Each row below is a small network's average activation on inputs in which a field has the value named, seen along a few directions.
Values that are neighbours, or in one group, have similar rows; names and order tell nothing.
(in the rows, 500 means zero)
Strong random noise was added to every row along 10 fixed directions; ignore it. To show where, here is one row again and again, with new noise each time:
[334, 509, 485, 439, 466, 617, 359, 661, 485, 439, 558, 564, 602, 439, 524, 640, 661, 495, 471, 357, 497, 423, 487]
[609, 487, 410, 696, 531, 517, 612, 416, 720, 384, 441, 404, 345, 370, 554, 492, 693, 466, 938, 601, 463, 411, 612]
[430, 432, 596, 451, 530, 218, 551, 408, 413, 691, 486, 537, 664, 446, 453, 569, 407, 598, 612, 406, 633, 485, 613]
[578, 387, 577, 386, 525, 233, 627, 388, 383, 657, 606, 500, 554, 519, 444, 470, 404, 499, 308, 462, 528, 761, 585]
[432, 497, 189, 576, 439, 422, 587, 597, 479, 385, 608, 760, 465, 431, 501, 380, 633, 430, 723, 536, 290, 508, 698]
[626, 413, 468, 589, 501, 427, 261, 554, 389, 538, 626, 257, 555, 480, 466, 593, 281, 606, 104, 480, 412, 500, 222]
[432, 487, 594, 620, 685, 423, 449, 577, 510, 542, 648, 405, 669, 444, 529, 489, 624, 415, 212, 282, 394, 612, 494]
[562, 510, 383, 522, 404, 548, 395, 491, 515, 440, 631, 420, 439, 456, 401, 512, 500, 522, 500, 612, 332, 414, 361]
[490, 420, 556, 555, 536, 554, 449, 567, 462, 508, 490, 404, 556, 455, 555, 538, 550, 432, 374, 432, 567, 518, 533]
[495, 555, 505, 576, 485, 534, 617, 560, 540, 368, 589, 594, 584, 545, 526, 438, 679, 395, 427, 389, 417, 599, 609]
[472, 247, 320, 426, 601, 345, 320, 560, 410, 647, 497, 406, 361, 259, 578, 659, 442, 576, 588, 537, 544, 534, 510]
[889, 404, 477, 826, 424, 521, 603, 363, 599, 406, 544, 134, 395, 517, 453, 354, 463, 382, 384, 693, 393, 554, 448]


Field PETED:
ren: [524, 719, 602, 758, 466, 599, 396, 459, 499, 387, 481, 474, 672, 620, 490, 466, 285, 599, 385, 560, 443, 184, 289]
nubaf: [597, 478, 505, 732, 472, 425, 824, 506, 603, 498, 349, 494, 616, 640, 498, 277, 614, 328, 627, 396, 559, 564, 766]
lim: [518, 556, 777, 444, 626, 539, 647, 409, 397, 591, 602, 369, 564, 652, 428, 310, 495, 318, 122, 452, 478, 755, 528]
rese: [343, 747, 446, 522, 640, 541, 353, 446, 718, 468, 587, 587, 389, 416, 463, 465, 597, 569, 702, 608, 234, 319, 276]
maliv: [502, 340, 584, 610, 338, 516, 447, 408, 625, 699, 272, 265, 606, 420, 424, 577, 484, 449, 676, 580, 710, 261, 530]
dev: [463, 544, 399, 390, 478, 471, 453, 612, 558, 446, 408, 655, 499, 558, 576, 617, 477, 647, 498, 350, 537, 530, 408]
nogut: [612, 489, 371, 561, 338, 354, 877, 527, 480, 369, 499, 832, 536, 674, 518, 286, 573, 386, 504, 444, 449, 765, 823]
fas: [563, 425, 502, 559, 550, 525, 516, 558, 520, 442, 525, 421, 514, 497, 618, 514, 579, 454, 358, 412, 535, 653, 563]
lezor: [483, 554, 509, 832, 751, 334, 457, 528, 563, 604, 534, 316, 631, 468, 454, 346, 434, 503, 467, 378, 336, 401, 441]
PETED is arranged as a 3 by 3 grid.
List every value one step from dev, in the order listed.
> nubaf, maliv, nogut
List every value one step from lim, in the order listed.
> fas, lezor
Each value of PETED is a pair of two hidden parts, and every pair occurs once (3 first parts, 3 second parts).
fas and dev share the first part; fas and ren share the second. Which value has the first part of ren and the second part of dev?
> maliv

Field NULIL:
ratug: [315, 517, 612, 545, 682, 424, 608, 464, 449, 628, 458, 550, 564, 504, 537, 381, 573, 374, 615, 463, 517, 501, 693]
geke: [538, 429, 460, 468, 353, 487, 426, 527, 448, 618, 583, 434, 562, 528, 272, 401, 487, 454, 398, 541, 409, 395, 424]
bek: [773, 370, 427, 681, 451, 550, 762, 532, 544, 363, 349, 478, 368, 626, 659, 366, 478, 343, 387, 557, 594, 757, 699]
dur: [594, 482, 573, 669, 317, 557, 619, 453, 485, 474, 407, 450, 647, 496, 449, 399, 505, 374, 594, 593, 685, 375, 652]
rurum: [469, 452, 573, 522, 491, 294, 625, 412, 565, 648, 596, 537, 640, 411, 309, 498, 621, 441, 673, 431, 441, 410, 626]
rumak: [570, 500, 542, 644, 593, 388, 687, 442, 486, 440, 369, 695, 460, 531, 679, 385, 449, 468, 463, 509, 549, 630, 679]
ker: [315, 767, 637, 428, 658, 842, 368, 679, 534, 256, 519, 669, 572, 620, 719, 591, 585, 518, 168, 294, 511, 545, 353]
devis: [349, 560, 576, 432, 677, 311, 496, 485, 622, 556, 564, 482, 634, 418, 522, 663, 657, 672, 684, 180, 496, 563, 529]
zifit: [458, 502, 649, 568, 555, 719, 588, 554, 415, 425, 117, 453, 476, 598, 775, 504, 435, 449, 637, 496, 911, 486, 682]
NULIL is arranged as 3 separate groups.
Which other values are in the same group as devis? Give them in the order they are listed.
> ratug, zifit
Which other values are in the same group as rumak? Give them in the order they are listed.
> dur, ker
